Each row below holds a small network's activations on one input, seen along a few directions.
In each table, some parts of the input vary, and every possible input appears once, in random order.
Descriptions start from the smaller parts, as in this example, which fits no table here: ring(5) and (point or line(11) or (values(3) and line(6))).
Shared parts are said once, and a part with two or three values counts as separate values.

Other details of the inputs vary at random and push rows far along two fixed directions, the same in every table; ignore that.

A family of inputs:
row 1:  24.0 -11.2 -31.1  24.0 -31.1  -3.5  13.4   2.8  26.9  34.0  10.4 -19.2 -71.1   4.1
row 2:  21.8 -20.9 -17.0  -1.8 -19.1   2.1  18.8  -9.4  32.4  12.7   2.2 -33.1 -55.5  -4.3
row 3:  -6.1  40.7  -9.8 -38.5 -14.4 -20.8  -4.4 -15.7  -9.6 -17.5  19.4   9.8  31.7 -10.7
row 4:   1.5 -29.1 -27.9  -4.2 -31.7   7.0  26.1  10.1  21.9  11.6 -14.4 -24.5 -73.9 -22.0
row 5:  20.3 -34.1  57.4  -8.0  62.7  32.9 -14.1 -18.9  22.4 -30.8 -12.0 -16.8  25.7 -17.6
row 6:  44.0 -29.7  72.1  19.8  77.4  13.7 -24.6 -37.2  26.4  -7.8 -13.2  -9.6  65.4  30.7
row 7:  19.1 -50.1  62.5  19.0  65.1  23.2  -2.1  -7.1  -2.1  -9.5 -28.0  -5.4  31.7   4.5
row 8: -14.1  37.2  -9.0 -16.3 -10.6  -5.8  -5.5  21.8 -35.6 -25.0  -3.3  27.2  28.7 -18.2
row 9:  -3.7  50.6 -23.2 -17.0 -30.6 -24.2 -12.2   1.9 -17.6   4.1  28.1  21.6  18.1   2.5
row 10:  31.6 -25.4  55.7  -7.0  58.2  26.7 -16.8 -32.9  36.4 -24.0   5.5 -20.7  29.3   2.8
row 11:  15.8 -29.8 -11.2  23.2 -15.9  12.5  18.0  25.7   6.0   5.0 -16.5 -12.9 -57.1 -16.1
row 12: -30.7  36.7 -20.2   9.8 -23.7 -15.3 -17.0  15.0 -36.1   3.6  10.9  24.7  16.7  14.3
row 13:  -2.0 -42.3 -18.7  36.3   6.8   7.4  10.8  13.5   7.1  36.4  -3.8   5.7 -45.8  24.8
row 14: -19.6  44.5  -0.6  -6.5 -13.6 -23.8 -19.9  -8.9 -12.4  -0.7  19.4  14.1  33.4  19.8
row 15: -36.4  30.2   0.8  -4.2  -4.3 -10.7  -8.2  13.4 -35.6 -20.5  -5.7  18.8  30.2  -6.7
row 16: -29.4 -44.2 -18.0  -5.7  -5.6  11.9  38.7   6.8  23.1  32.1 -10.2 -14.9 -55.8  -1.8
row 17: -38.3  24.9  -0.6 -24.7  -8.5 -24.1  11.2 -24.3  -4.2   5.5  -2.7  -2.8  45.7  21.7
row 18:  -8.4  44.2 -30.9  -1.3 -29.1  -8.9 -14.8  24.9 -36.8  -0.6  15.6  30.6  20.9   0.0
row 19: -18.9  33.0  -9.8 -39.2 -14.6 -11.9  -2.0  -1.0 -20.2 -27.6  -0.6  16.5  31.7 -27.7
row 20:  29.4 -25.0 -20.6  42.2 -17.5  11.7   4.4  19.5   7.6  19.1  -1.0  -9.2 -50.0   0.1
Each input here is: line(4) and ring(5).
The inputs of row 3 and row 18 match in every part but the ring(5) part. If row 10 is changed in the same way as row 3 into row 18, which row does it become?
Answer: row 12
Start at row 16 and move only the line(4) part, one step at a time. The first step leads to row 5. Which rows follow, in order?
Answer: row 19, row 4
Which other rows does row 20 become when the ring(5) part takes its other values? List them by row number.
Answer: row 1, row 2, row 4, row 11

A family of inputs:
row 21: -20.5 -29.3 -22.8 -31.0 -13.2   2.4  38.5 -13.7  45.0  32.3  -6.4 -18.4 -54.7  -4.0
row 22:  -1.4   6.5  11.7  -4.3  17.8  -2.7  -0.7  -1.7 -11.0   3.3  -1.3  15.2  35.6  12.9
row 23:  -4.0 -27.5 -24.8 -40.2 -20.9   6.6  34.4  -9.0  33.5  17.5  11.7 -20.9 -58.2 -25.7
row 24:  37.0 -17.6  23.7  19.2  11.2  22.6 -15.4  -0.6  23.7  -9.7  -0.6 -23.7 -15.0  -2.8
row 25:  35.6  -7.3   5.9  -1.9  12.9  16.0 -13.7  -7.6  13.6  -6.3  14.8   4.9   5.6   3.2
row 26: -17.5  -8.7 -18.3   4.2 -13.3  21.8   7.9  21.7   1.7   6.6   3.4  12.4 -48.2 -13.1
row 27:   0.9  12.2  47.0   8.9  31.0 -17.5 -24.4 -11.3 -23.2 -34.5 -16.5  -4.9  83.3   6.9
row 28: -39.3  39.9 -21.1   2.6 -34.5 -43.8  -1.8   5.1 -27.7   1.8   1.7   2.6  15.7  11.3
row 29: -34.7  24.9 -31.6  -6.5 -33.3 -25.1  16.3  14.0 -35.6  13.0 -16.0  10.1  19.3   5.4
row 30: -36.8  35.1 -24.6  -2.7 -39.3 -17.0   3.3  21.9 -32.3 -10.6  -9.7   8.4   7.3 -15.4
row 31: -12.3  24.2  15.6   2.5  12.1  -8.7 -28.4 -16.0 -11.1 -10.6  12.3   3.1  50.8  16.6
row 32:   0.5 -28.1  20.1  17.8  17.0   9.0  -2.6   3.6  -3.4  -8.3 -18.2  -9.9   5.9   2.6
row 33:  -1.2 -17.5 -32.8  -4.7 -11.4  14.6  15.9  20.5   0.6  11.5   7.1  17.7 -39.8 -12.8
row 34: -11.0  11.6  15.7 -11.0  17.2  -2.9  -3.9   0.5 -25.5  -6.8  -9.1  20.0  59.6  10.7
row 35:  -8.9  31.2  11.9  -3.4   0.9 -29.1  -3.4  -4.9 -32.7 -10.9 -16.3   7.3  73.3   9.4
row 36: -26.5  41.2 -21.7  -8.0 -25.8 -14.3  -6.8  11.6 -15.8   2.4  15.2  14.7 -14.3  -2.7
row 37:  35.7 -26.0  21.9  15.3  26.8  40.5 -18.7  -3.6  32.4  -0.3  11.7 -13.2 -32.5  -1.0
row 38:   2.1 -16.9 -22.1   8.2  -3.7   7.0  20.5   5.7  18.4  38.6  11.4   7.3 -53.7  13.6
row 39:   4.9  13.8   6.9   1.2   8.9  -1.1  -8.3 -14.2   0.0   5.2  10.4   8.7  37.5  18.5
row 40: -18.9 -13.6 -14.5 -29.1 -16.2  16.1  33.0  -8.8  32.6   3.3   6.0 -30.0 -70.8 -19.0
row 41:  26.4 -24.4  53.0  17.3  59.8  17.2 -25.6 -19.4  14.4 -11.5   2.4  -5.3  24.3  10.4
row 42: -34.4  20.8  14.9  -7.6   7.3 -10.9 -17.1  -0.1 -34.6 -17.4  -4.5  19.4  55.9   8.7
row 43:   9.3 -34.8  25.4  16.1  36.7  22.9  -9.3  -2.8  13.9   3.9   1.2  -2.1 -15.1   8.0
row 44:   5.2   0.3 -32.7   0.6 -26.3  -8.8  12.8  14.2  -8.1   9.4  -2.3   3.7 -29.0 -13.0
row 45:  30.6 -24.3  19.1  20.0  19.6   3.3   7.8  -8.4  16.0  11.9  -9.2 -10.0  -4.4   8.8
row 46:  38.6 -28.9  53.0  14.4  57.0  39.4 -20.7  -4.3  19.7 -22.2  -3.0  -3.1   6.8 -10.6
row 47: -35.9  39.9 -24.2   4.5 -41.6 -36.2  -7.9   0.0 -21.7   1.1   6.9  -2.4  23.0  15.4
row 48:  25.8 -17.2 -25.3   8.7 -19.2   0.3  14.1   8.0  12.6  17.3   2.6  -3.4 -58.3  -8.7
row 49:  -2.6   3.8 -27.1  12.2 -32.7 -10.2  13.9  -1.3   5.4  25.7   2.6  -4.3 -18.7  15.0
row 50:  18.3 -14.8 -27.3  -0.4  -8.5   9.0  11.3  10.5  17.0  20.0  17.9  10.6 -58.9  -3.5
row 51: -24.4  48.1 -21.1  -2.8 -40.8 -31.0  -2.5  14.9 -23.5  -5.7   2.4   2.3   0.0  -5.3
row 52:  13.9 -43.8  56.5 -17.6  61.3  21.1  -1.8 -41.6  45.7 -26.9 -17.1 -34.5  16.6  -0.8
row 53:  28.5 -17.3 -28.3   9.1 -27.6   8.4   7.8   3.6  17.5  16.8   7.1  -8.6 -53.4  -2.8
row 54: -22.2  32.6 -36.3 -12.3 -36.5 -25.1   6.2  13.6 -40.3  -6.9  -9.1  16.2  23.7 -16.4
row 55:  -0.5  32.1   1.6 -18.4   4.4 -16.2 -12.2   1.8 -27.3 -22.6   6.2  25.9  57.4  -5.6
row 56:  39.8 -20.2  52.6  19.2  42.8  22.2 -18.3  -2.0  10.1 -30.4 -15.7 -15.8  23.6 -13.7
What is each input in this table made of?
Answer: values(4) and (point or (values(2) and line(4)))
The inputs of row 28 and row 51 match in every part but the values(4) part. If row 47 is changed in the same way as row 28 into row 51, which row does it become?
Answer: row 24
Which other rows does row 29 become when the values(4) part takes its other values? List them by row number.
Answer: row 30, row 32, row 54
Which other rows does row 37 become when the values(2) part takes its other values? List them by row number.
Answer: row 24
Which other rows does row 44 become when the values(4) part takes its other values? List them by row number.
Answer: row 27, row 35, row 56
Which other rows does row 33 become when the values(2) part takes its other values? List them by row number.
Answer: row 54
